A small network was shown many inputs. Here are its activations along a few directions, one row for each input.
In each table, some parts of the input vary, and every possible input appears once, in random order.
Descriptions start from the smaller parts, as in this example, which fits no table here: one of 8 places around a ring, together with either a single point or one of 9 places along a line or (one of 3 separate values, together with one of 6 places along a line).
Shared parts are said once, and a part with two or three values counts as separate values.
In the rows, zero is written as 128.

Other details of the inputs shift rows strongly along two fixed directions, in all tables alike. That doesn't count.

Rows:
R1: [141 115  82 140  95 213  85 154 101 120 162  85 196]
R2: [141  94  76 116 102 215 112 122  88 101 151  91 208]
R3: [119 147 142 119 127  87 111 129 175 141 136  97 101]
R4: [138 122 143 142 140 150 164 128  62 122  96 199 123]
R5: [125 130 128  95 123  95 129 125 160 138 121 100 110]
R6: [122 110 137 117 139  94 116 145 151 149 129 127 137]
R7: [123 143 119 134 115 130 118 123 151 130 134  99 128]
R8: [115 119 144 139 141 111  99 126 161 127 149 112 146]
R9: [118 130 134  99 126  79 130 123 176 149 125  98 113]
R10: [131 147 146 161 133 124 152 122  99 112 105 178  84]
R11: [139 120 119 127 144 145 152 136  83 116 119 171 127]
R12: [119 122 140 145 126 130 100 143 145 137 143 120 153]
R13: [109 122 165 146 144  92 102 128 168 143 136 124 127]
R14: [151 148 131 169 151 184 172 137  25  98 108 224 101]
R15: [111 124 147 134 156  84 100 133 182 136 155 118 123]
R16: [138 153 163 119 154  81 186 112 101 131  81 201  52]
R17: [131 145 122 121 114 125 114 127 148 133 141  97 120]
R18: [123 113 115 117 112 115 122 128 149 124 123 104 132]
R19: [122 116 164 133 151 103 152 115 110 133 102 177 112]
R20: [123 130 128 105 121  98 137 120 162 142 122 104 120]
R21: [149 134  90 124 105 197 166 114  59 105 103 146 135]
R22: [127 144 125 131 116 128 123 125 145 134 137 103 124]
R23: [141 133  73 123  80 211 103 132 111 115 159  61 176]
R24: [116 110 140 113 157  82 126 125 160 134 136 135 124]
Each input here is: one of 2 separate values, together with either a single point or one of 5 places along a line or one of 6 places around a ring.
Changing only the choice among 2 separate values turns R7 into R21. The same change can be made to R17. Which row results?
Answer: R16
Change only the choice among 2 separate values in R10. List by row number the other rows that result.
Answer: R18

Rows:
R25: [150 130  56  90  79 218 116 124  99 110 168  60 171]
R26: [135 143 154 124 158  72 178 110 126 121  94 175  63]
R27: [131 114 107 161 111 201  84 130 105 106 159 112 196]
R28: [ 96 149 157 103 127  46 116 104 226 153 136  70 107]
R29: [143 139 134 130 138 132 184 113  81  96  83 191  74]
R30: [ 85  82 176 123 191  15 102 123 234 154 152 120 132]
R31: [109 146 113 124 122  72  91 163 220 164 159  70 115]
R32: [117  93 151 129 177  94 141 129 115 131 134 185 125]
R33: [143 136  67 106  71 226 104 103 107 112 141  44 181]
R34: [140 133  69 152  53 226  99 138 108 123 150  63 177]
R35: [113 135 145  97 144  40 121 115 226 144 143  78 105]
R36: [142 145 140 171 160 174 133 167  56 114 132 192 125]
R37: [133 149 166 189 176 149 144 135  69  98 127 208  92]
R38: [140 123 146 145 169 139 155 152  64 126 108 225 126]
R39: [131 159 144 119 143 111 171 103 126 120 117 149  75]
R40: [118 124 127  83 135  43 109 150 216 164 137  74 127]
R41: [146 140 127 119 137 134 184 140  68 119  78 199  85]
R42: [128 140 174 129 132  75 173 112 120 146  79 171  79]
R43: [138 111  62 110  63 215 109 120 111  95 132  55 194]
R44: [150 135  52  90  81 223 119 140 100 122 159  60 185]
R45: [131 107  91 119  63 189 119 125 107 125 114  74 174]
R46: [155 127  51  90  86 211 120 145 102 119 154  64 194]
R47: [110 134 151  98 105  82  93 111 210 176 130  49 127]
R48: [120 134 124  78 125  75  91 120 207 159 153  55 111]
R49: [130  92  79 143  97 228  81 129  99 103 160  91 234]
R50: [143 143 119 132 118 153 174 104  70 103  90 162 112]
R51: [116 133 139  84 141  34 116 125 216 153 149  83 103]
R52: [105 144 131 125 133  41  94 145 225 155 160  85  83]
R53: [111 108 117  88 115  59  98 135 206 146 141  64 120]
R54: [126 154 173 197 162 151 139 127  67 105 116 205 106]
R55: [132 145 186 199 145 159 138 139  56 122 108 204 111]
R56: [105 109 146 102  96  71 100 129 213 157 118  63 138]
R57: [134 115 143 156 165 152 145 125  75 103 121 205 128]
R58: [145 137 152 162 167 142 147 155  62 122 115 225 111]
R59: [108 142 118 137 122  76  89 136 228 142 165  61 110]
R60: [121 116 117  82 123  59 102 134 206 146 150  64 126]
R61: [153 157 122 121 133 167 169  98  74 109 104 155  84]
R62: [107  98 159 150 168 107 144 107 118 127 115 180 144]
R63: [126 127 161 165 171 110 122 130 123 115 137 183 110]
R64: [139 159 142 133 135 131 188  95  78 110  89 183  88]
R65: [147 120  75 109  61 221 119 120 100 123 140  56 200]
R66: [131 116 171 168 140 152 150 126  61 129  94 216 134]
R67: [138  92  92 124 123 187  91 145  98 110 167 121 192]
R68: [123 135 155 128 150  70 172 112 129 120  85 174  58]
R69: [147 135 128 118 134 129 180 123  68 106  90 196  72]
R70: [143 106  97 139 122 189  84 149  97 108 175 121 178]
R71: [136 165 156 109 160  86 166 124 118 154  93 175  57]
R72: [141 114  85 147 112 223  69 161  89  98 191  87 193]
R73: [137 131 178 186 140 152 142 130  61 128 101 215 119]
R74: [147 107  44  97  74 212 112 152  97 117 137  63 193]
R75: [ 93 121 150 108 120  33 108 115 223 147 113  77 110]
R76: [119  96 148 130 178 103 146 146 113 142 122 186 140]
R77: [110  90 174 151 152 110 143 119 113 148 107 178 147]
R78: [121 168 137 169 125 109 146 118 131 124 112 154  77]
R79: [101 138 161 102 108  61 110 114 220 171 136  61 121]
Changing only one part turns R46 into R51. The same change can be made to R76. Which row results?
Answer: R32
Changing only one part turns R37 into R55. The same change can be made to R29. Which row results?
Answer: R56
What do these inputs look like to the network?
Answer: one of 5 places along a line, together with either a single point or one of 4 places along a line or one of 6 places along a line
Change only the place on the line of 6 in R79. List by row number the other rows that result.
Answer: R42, R45, R47, R56, R65
A walk changes only the place on the line of 5. It starts at R71 and steps to R48. List the rest of the walk in order.
Answer: R61, R33, R47
List by row number the other rows that have the place on the line of 5 in common with R33.
Answer: R27, R28, R43, R49, R50, R54, R62, R64, R75, R78
